Each row below holds a small network's activations on one record, seen along a few directions.
Each row is followed by the record's values for the fields LAFI, MENA, ZUMAT, NIDAT, GODOM, NEM.
A field that a record lacks is left out.
The largest differences between rows may come from other fields.
(in the rows, 500 means zero)
Strong random noise was added to every row along 4 fixed directions; ignore it. To show where, here is one row again and again, with new noise each time:
[394 408 560 435 544 537 530 504 287 452 580 467 421 351 649 464 511]
[483 537 543 391 498 543 542 484 408 570 585 433 498 431 406 528 407]
[501 783 340 393 556 528 604 491 551 464 557 685 456 552 444 617 806]
[423 419 527 399 515 547 539 497 316 556 576 448 408 410 474 492 504]
[538 623 311 416 427 672 599 496 518 612 509 563 300 617  86 541 726]
[458 540 496 500 501 622 548 507 404 364 543 524 400 401 582 451 569]

[485 451 364 525 394 600 511 582 562 504 452 528 409 553 356 507 496] | LAFI=betan MENA=nunof ZUMAT=ral NIDAT=rofi NEM=bis
[606 644 413 589 401 615 493 473 725 396 431 607 451 614 345 471 559] | LAFI=riv MENA=nanez ZUMAT=refu NIDAT=rofi GODOM=buviz NEM=pas
[457 550 463 367 560 385 538 471 493 630 507 556 528 472 527 633 529] | LAFI=betan MENA=nunof ZUMAT=refu NIDAT=debe NEM=pas
[471 521 527 448 470 428 529 478 519 525 505 491 499 449 523 564 418] | LAFI=betan MENA=nunof ZUMAT=refu NIDAT=debe NEM=pas
[523 563 533 470 496 527 418 527 529 565 503 532 557 481 434 525 355] | LAFI=riv MENA=nanez ZUMAT=refu NIDAT=debe NEM=pas
[349 613 356 434 533 488 508 654 561 281 428 706 552 547 824 589 788] | LAFI=betan MENA=goz ZUMAT=ral NIDAT=gepef NEM=pas
[433 320 476 378 613 351 490 488 303 613 582 489 499 506 614 570 651] | LAFI=riv MENA=leg GODOM=keki
[547 446 405 782 588 547 471 363 615 444 453 585 339 697 517 472 810] | LAFI=riv MENA=leg GODOM=keki
[591 529 552 477 427 610 559 573 491 542 531 424 472 494 358 417 375] | LAFI=riv MENA=goz ZUMAT=ral NIDAT=debe NEM=bis
[604 526 603 694 525 531 500 426 587 341 525 480 590 431 574 363 378] | LAFI=riv MENA=nanez ZUMAT=ral NIDAT=rofi GODOM=keki NEM=bis
[406 241 557 355 447 454 401 528 327 663 513 372 469 409 455 466 253] | LAFI=betan MENA=nanez ZUMAT=refu NIDAT=debe NEM=pas
[533 617 363 517 299 710 516 541 609 425 396 512 405 526 303 432 564] | LAFI=betan MENA=nanez ZUMAT=ral NIDAT=rofi NEM=bis
[474 572 654 549 578 489 519 506 450 316 569 530 522 403 799 455 475] | LAFI=riv MENA=goz ZUMAT=refu NIDAT=rofi NEM=pas
[420 496 502 409 625 331 489 444 588 667 586 506 649 624 436 691 510] | LAFI=riv MENA=leg ZUMAT=refu NIDAT=gepef GODOM=keki NEM=bis
[448 389 525 386 390 516 399 589 545 611 474 360 501 564 287 589 369] | LAFI=riv MENA=goz ZUMAT=refu NIDAT=rofi GODOM=keki NEM=pas
[600 642 473 643 326 681 471 505 628 375 399 455 511 504 421 485 377] | LAFI=betan MENA=nunof
[411 331 411 440 483 532 527 473 363 544 486 470 332 557 314 453 599] | LAFI=riv MENA=suret ZUMAT=refu NIDAT=gepef GODOM=buviz NEM=bis
[599 785 547 429 666 337 621 409 577 548 620 521 721 469 524 590 484] | LAFI=riv MENA=suret ZUMAT=ral NIDAT=debe GODOM=keki NEM=bis
[435 575 563 466 527 513 447 595 389 214 522 634 561 274 883 442 425] | LAFI=riv MENA=nanez ZUMAT=refu NIDAT=debe NEM=pas
[359 550 481 278 587 363 445 611 400 580 487 577 587 466 633 680 574] | LAFI=riv MENA=goz ZUMAT=refu NIDAT=rofi NEM=pas
[497 437 442 520 544 491 578 427 446 710 491 416 416 531 242 474 547] | LAFI=betan MENA=suret ZUMAT=ral NIDAT=rofi NEM=bis
[581 579 396 477 520 533 612 420 562 609 490 566 426 561 284 502 750] | LAFI=riv MENA=nanez ZUMAT=ral NIDAT=debe GODOM=keki NEM=bis
[466 200 506 645 406 586 472 479 352 575 433 394 308 481 427 415 463] | LAFI=betan MENA=nunof
[430 371 423 452 485 522 603 478 269 594 535 508 294 532 285 378 666] | LAFI=riv MENA=suret ZUMAT=ral NIDAT=gepef NEM=pas
[656 711 499 480 462 512 589 477 489 546 573 540 562 510 303 540 467] | LAFI=riv MENA=nunof
[434 414 444 446 526 436 437 538 475 613 437 502 511 617 574 589 593] | LAFI=betan MENA=goz
[640 778 524 688 572 509 532 442 710 187 535 624 605 451 727 416 597] | LAFI=riv MENA=nanez ZUMAT=ral NIDAT=debe GODOM=keki NEM=bis
[545 396 557 604 463 587 461 441 517 494 448 444 409 464 374 397 448] | LAFI=riv MENA=nanez ZUMAT=refu NIDAT=debe GODOM=keki NEM=pas
[600 651 493 560 537 393 510 436 672 593 555 520 615 554 372 519 436] | LAFI=betan MENA=nanez ZUMAT=ral NIDAT=debe NEM=bis
[512 651 525 473 475 436 474 533 584 256 526 565 684 440 839 586 399] | LAFI=riv MENA=nunof GODOM=buviz
[456 302 523 474 486 457 501 477 365 576 532 485 403 428 521 411 515] | LAFI=riv MENA=nanez ZUMAT=ral NIDAT=debe GODOM=buviz NEM=bis
[503 488 337 443 334 616 458 581 573 579 417 531 356 568 207 514 550] | LAFI=betan MENA=nanez ZUMAT=refu NIDAT=debe NEM=pas
[610 514 681 679 486 533 460 363 489 532 572 360 540 503 471 391 222] | LAFI=riv MENA=leg
[633 548 531 558 473 534 535 372 502 588 484 351 521 533 248 483 378] | LAFI=riv MENA=suret GODOM=keki
[556 763 579 524 652 337 536 405 518 345 546 553 728 426 820 575 521] | LAFI=riv MENA=suret GODOM=keki
[433 470 479 416 528 323 504 541 433 557 537 538 595 491 636 641 516] | LAFI=betan MENA=nunof
[454 348 620 584 474 443 511 464 355 418 514 442 488 394 740 438 381] | LAFI=betan MENA=nunof
[323 361 362 506 464 560 492 521 385 418 412 629 282 519 548 447 858] | LAFI=betan MENA=nanez ZUMAT=refu NIDAT=gepef NEM=bis
[470 327 491 370 597 318 475 407 426 850 576 455 491 577 303 538 605] | LAFI=riv MENA=nanez ZUMAT=ral NIDAT=debe GODOM=buviz NEM=bis
[495 583 450 307 422 447 469 530 556 635 460 509 555 515 357 601 416] | LAFI=betan MENA=nanez ZUMAT=refu NIDAT=debe NEM=pas
[515 381 525 445 568 430 465 521 553 707 482 441 582 605 377 581 453] | LAFI=riv MENA=goz ZUMAT=ral NIDAT=rofi GODOM=keki NEM=bis
[426 355 556 408 651 279 510 466 367 616 610 537 547 422 703 524 608] | LAFI=riv MENA=nanez ZUMAT=ral NIDAT=debe GODOM=keki NEM=bis
[636 554 515 576 307 653 528 483 556 403 446 436 463 510 330 446 345] | LAFI=riv MENA=nunof GODOM=buviz
[448 455 460 582 436 651 456 550 473 121 430 597 418 416 712 356 596] | LAFI=riv MENA=nanez ZUMAT=refu NIDAT=gepef GODOM=keki NEM=bis
[470 436 470 402 460 437 572 505 294 541 552 577 386 502 515 492 637] | LAFI=riv MENA=nunof

Which values does each new row have?
[593 667 466 364 319 619 576 501 503 576 529 473 414 504 140 496 363] | LAFI=riv MENA=nunof ZUMAT=refu NIDAT=debe NEM=pas
[648 763 596 511 461 514 506 433 723 374 541 530 683 461 523 531 329] | LAFI=riv MENA=nanez ZUMAT=refu NIDAT=debe GODOM=keki NEM=pas
[510 543 529 450 640 254 450 404 613 694 577 496 713 624 536 720 505] | LAFI=riv MENA=leg GODOM=keki
[559 815 524 469 575 399 506 501 636 316 562 544 706 423 707 536 343] | LAFI=betan MENA=suret ZUMAT=refu NIDAT=debe NEM=pas
[542 425 542 468 482 476 480 491 433 551 538 412 567 473 477 552 373] | LAFI=riv MENA=nunof GODOM=keki
[392 461 491 352 674 243 514 493 353 627 596 505 592 422 699 566 537] | LAFI=betan MENA=suret ZUMAT=ral NIDAT=debe NEM=bis
[639 605 483 672 430 575 454 490 716 435 428 485 601 555 390 577 343] | LAFI=riv MENA=nunof GODOM=keki
[496 436 396 399 434 430 569 454 438 749 459 491 428 593 252 611 589] | LAFI=betan MENA=nunof
[414 181 675 629 467 540 405 547 332 373 505 356 457 295 782 271 230] | LAFI=betan MENA=nanez ZUMAT=ral NIDAT=debe NEM=bis
[442 552 416 538 448 518 516 457 602 474 433 619 449 574 431 537 694] | LAFI=betan MENA=nanez ZUMAT=refu NIDAT=gepef NEM=bis
[512 687 440 583 598 479 550 463 566 305 491 624 474 466 681 467 635] | LAFI=betan MENA=suret ZUMAT=refu NIDAT=debe NEM=pas
[576 483 670 588 452 623 481 446 473 367 519 366 558 306 607 341 272] | LAFI=riv MENA=nanez ZUMAT=ral NIDAT=debe GODOM=keki NEM=bis
[469 541 480 420 613 338 523 462 430 503 508 599 599 458 745 643 650] | LAFI=riv MENA=nunof GODOM=keki
[520 559 445 555 420 621 615 553 332 274 499 638 338 416 604 416 727] | LAFI=riv MENA=nunof
[477 342 500 613 631 370 456 449 540 656 517 469 436 582 521 487 576] | LAFI=betan MENA=goz ZUMAT=ral NIDAT=debe NEM=bis
[554 794 304 471 683 362 535 463 706 425 503 747 536 648 531 657 845] | LAFI=riv MENA=suret ZUMAT=refu NIDAT=debe GODOM=keki NEM=pas
[459 436 782 348 583 337 500 442 227 559 640 321 628 263 675 421  98] | LAFI=riv MENA=suret ZUMAT=refu NIDAT=debe NEM=pas
[482 427 359 628 466 645 500 491 493 337 463 589 301 586 592 440 819] | LAFI=riv MENA=leg GODOM=keki
[380 258 432 453 527 479 467 527 342 612 472 437 348 523 384 469 531] | LAFI=betan MENA=suret ZUMAT=refu NIDAT=rofi NEM=pas
[530 496 564 460 439 449 551 472 369 555 567 485 476 483 461 485 440] | LAFI=riv MENA=nunof
[503 648 370 458 453 496 489 590 535 402 486 601 552 528 584 605 585] | LAFI=betan MENA=nunof
[536 488 467 561 512 529 542 508 433 487 495 563 393 585 489 472 686] | LAFI=riv MENA=goz
